These are the activations of a small neural network, seen along a few directions. Each row is one input.
Each table varies a few parts of the input and shows all the possible inputs, shuffled.
Descriptions start from the smaller parts, as in this example, which fits no table here: one of 6 places along a line, together with either a single point or one of 9 places along a line or (one of 3 separate values, together with one of 8 places around a ring).
Shared parts are said once, and a part with two or three values counts as separate values.

Other details of the inputs shift rows strongly along three fixed directions, in all tables alike. That doesn't count.
To show where, the next rows are all for the same input, with only those details redrawn:
[58 347 -209 -237 -255 -373 592 -217 112 104 -64 -348]
[112 -258 -255 -282 -238 258 279 17 157 10 228 32]
[-108 -70 -2 -43 -264 144 -126 37 115 62 45 23]
[355 -390 -297 137 290 337 370 126 27 -276 224 267]
[-261 -143 161 161 -245 268 -566 133 79 50 2 173]
[-200 431 59 -14 -311 -361 92 -145 73 159 -188 -275]
[213 492 -168 266 246 -577 702 -189 -57 -122 -225 -259]
[-274 339 168 73 -328 -248 -173 -62 63 150 -201 -191]

Rows:
R1: [-218 -97 180 102 -270 262 -547 153 172 116 42 116]
R2: [148 -272 -165 -475 -78 285 254 18 116 -8 128 30]
R3: [-205 300 185 -20 -97 -199 -281 -134 -96 182 -208 -276]
R4: [184 -237 -216 -365 -220 159 278 1 101 43 116 -47]
R5: [62 -280 20 403 429 288 -369 265 -46 -170 34 295]
R6: [-79 -218 -35 -304 -16 331 -196 36 -11 291 230 -3]
R7: [78 162 303 755 925 -117 -215 50 -460 -230 -312 210]
R8: [370 -231 1 368 499 -454 536 -101 -70 -584 164 325]
R9: [118 -213 -255 -314 -199 148 289 55 80 19 163 -23]
R10: [-20 -285 -56 -205 -227 319 -153 189 147 95 166 100]
R11: [231 222 274 586 531 -674 1 -95 -315 -639 99 409]
R12: [0 234 -181 -345 26 -222 364 -230 -103 286 19 -316]
R13: [172 -165 -254 -416 -97 154 254 -57 110 52 130 -81]
R14: [-243 384 315 53 -205 -325 -196 -18 -27 83 -352 -150]
R15: [97 290 -80 -331 -204 -286 634 -191 139 44 -132 -257]
R16: [-134 -115 -58 -151 -149 159 -263 77 50 94 40 24]
R17: [-263 323 284 99 51 -204 -432 -141 -196 289 -243 -196]
R18: [172 -365 -102 295 223 361 -59 181 13 -213 148 327]
R19: [-163 -134 219 159 -230 273 -553 99 73 23 -27 132]
R20: [-267 327 314 24 1 -166 -314 -67 -120 98 -275 -160]
R21: [303 -280 -324 20 454 238 336 68 -128 -174 196 120]
R22: [-236 -99 174 -1 -40 221 -539 142 1 166 53 -1]
- What do these inputs look like to the network? => either one of 2 separate values or (one of 4 places along a line, together with one of 5 places along a line)
- List by row number the other inputs of the same sort as R8. => R11
- Which other rows does R3 become when the place on the line of 4 takes its other values? List them by row number. => R20, R21, R22

Rows:
R23: [-264 676 323 -98 -231 -769 -40 -346 -102 140 -175 -316]
R24: [-125 35 145 92 6 352 -248 153 32 118 -371 -33]
R25: [372 -32 -106 -28 467 -213 497 -119 -147 -310 175 105]
R26: [-86 63 273 -25 325 125 -300 -25 -262 64 -280 -27]
R27: [-80 210 -18 -326 -337 -359 269 -131 122 131 -47 -254]
R28: [-98 210 41 -338 -275 -352 163 -174 73 107 -3 -190]
R29: [-232 825 304 137 -70 -964 69 -270 -119 77 -416 -424]
R30: [-105 -240 115 -323 -140 531 -289 118 29 216 -118 -13]
R31: [-143 -185 213 81 -106 143 -463 76 -30 -65 127 270]
R32: [-183 -250 -63 -94 -314 507 -303 100 202 311 123 5]
R33: [369 -136 -223 6 249 -106 552 7 -7 -245 128 71]
R34: [-114 -70 -164 -657 -829 86 159 -52 380 222 146 -209]
R35: [-160 90 -125 213 29 281 -309 217 40 268 -106 -86]
R36: [96 99 201 389 652 64 -109 63 -308 -122 -412 54]
R37: [-184 -210 58 211 -31 436 -432 129 40 191 53 70]
R38: [-138 -135 -19 -898 -541 -9 76 -165 175 240 304 -153]
R39: [-255 796 222 248 -211 -834 120 -192 -17 59 -470 -439]
R40: [-5 11 -152 415 372 270 -203 236 -102 88 -78 3]
R41: [-178 -377 88 -221 -22 464 -547 -9 -78 252 279 98]
R42: [336 -316 -337 -264 -77 227 546 25 185 -199 263 74]
R43: [-61 7 231 342 69 -59 -349 88 -44 -151 -59 182]
R44: [374 -189 -269 -96 94 5 571 -44 35 -220 246 116]
R45: [-194 212 -33 148 86 32 -338 97 -108 312 -145 -196]
R46: [39 145 -42 473 750 -61 -284 48 -413 0 -122 10]
R47: [-116 82 -130 -401 -705 -53 199 -108 282 159 77 -165]
R48: [348 -206 -183 -265 296 -59 482 -80 -82 -226 294 99]
R49: [71 122 153 515 543 160 -50 148 -190 -131 -464 29]
R50: [-147 -313 117 -46 -318 301 -420 126 81 7 199 268]
R51: [-122 -46 146 307 276 119 -406 7 -163 127 -26 40]
R52: [-109 -59 134 377 -181 113 -386 112 89 -136 -44 223]
R53: [351 -230 -283 -124 165 -10 592 -8 45 -206 205 106]
R54: [-178 -193 134 182 -174 203 -413 160 99 -81 5 201]
R55: [309 -308 -389 -221 -108 187 582 34 226 -169 212 103]
R56: [28 -130 12 394 377 182 -164 63 -131 52 2 87]
R57: [-82 228 -35 -204 -485 -231 208 -149 171 76 -15 -214]
R58: [-236 703 270 8 -258 -776 26 -297 -53 118 -263 -342]
R59: [-109 -142 120 218 -219 202 -408 151 141 -109 -12 209]
R60: [46 156 -66 555 687 -29 -237 121 -327 9 -171 1]
R61: [354 1 -270 209 334 -211 683 0 3 -317 -41 25]
R62: [335 -143 -174 -169 383 -145 526 -110 -107 -246 247 125]
R63: [328 -115 -299 78 125 -15 613 -13 36 -269 138 89]
R64: [-166 -324 59 4 -366 351 -421 198 227 -21 67 214]
R65: [-104 -183 229 29 -75 149 -488 82 7 -84 108 228]
R66: [-119 -99 -64 -808 -613 -11 128 -131 242 236 223 -183]
R67: [336 -38 -144 -25 403 -226 548 -136 -172 -269 219 136]
- What do these inputs look like to the network? => one of 5 places along a line, together with either one of 3 separate values or one of 6 places around a ring
- The inputs of R65 and R59 match in every part but the place on the line of 5. If R58 is changed in the same way as R65 into R59, which row does it become? => R52
- The inputs of R24 and R36 match in every part but the place on the line of 5. If R35 is changed in the same way as R24 into R36, which row does it become? => R60
- List by row number the other rows that have the place on the line of 5 in common with R45. => R27, R30, R33, R43, R44, R50, R53, R56
- A walk changes only the place on the line of 5. It starts at R34 and steps to R39. List the rest of the walk in order. => R33, R29, R48
- List by row number the other rows that have the place on the line of 5 in common with R23. => R25, R26, R38, R41, R46, R48, R62, R67
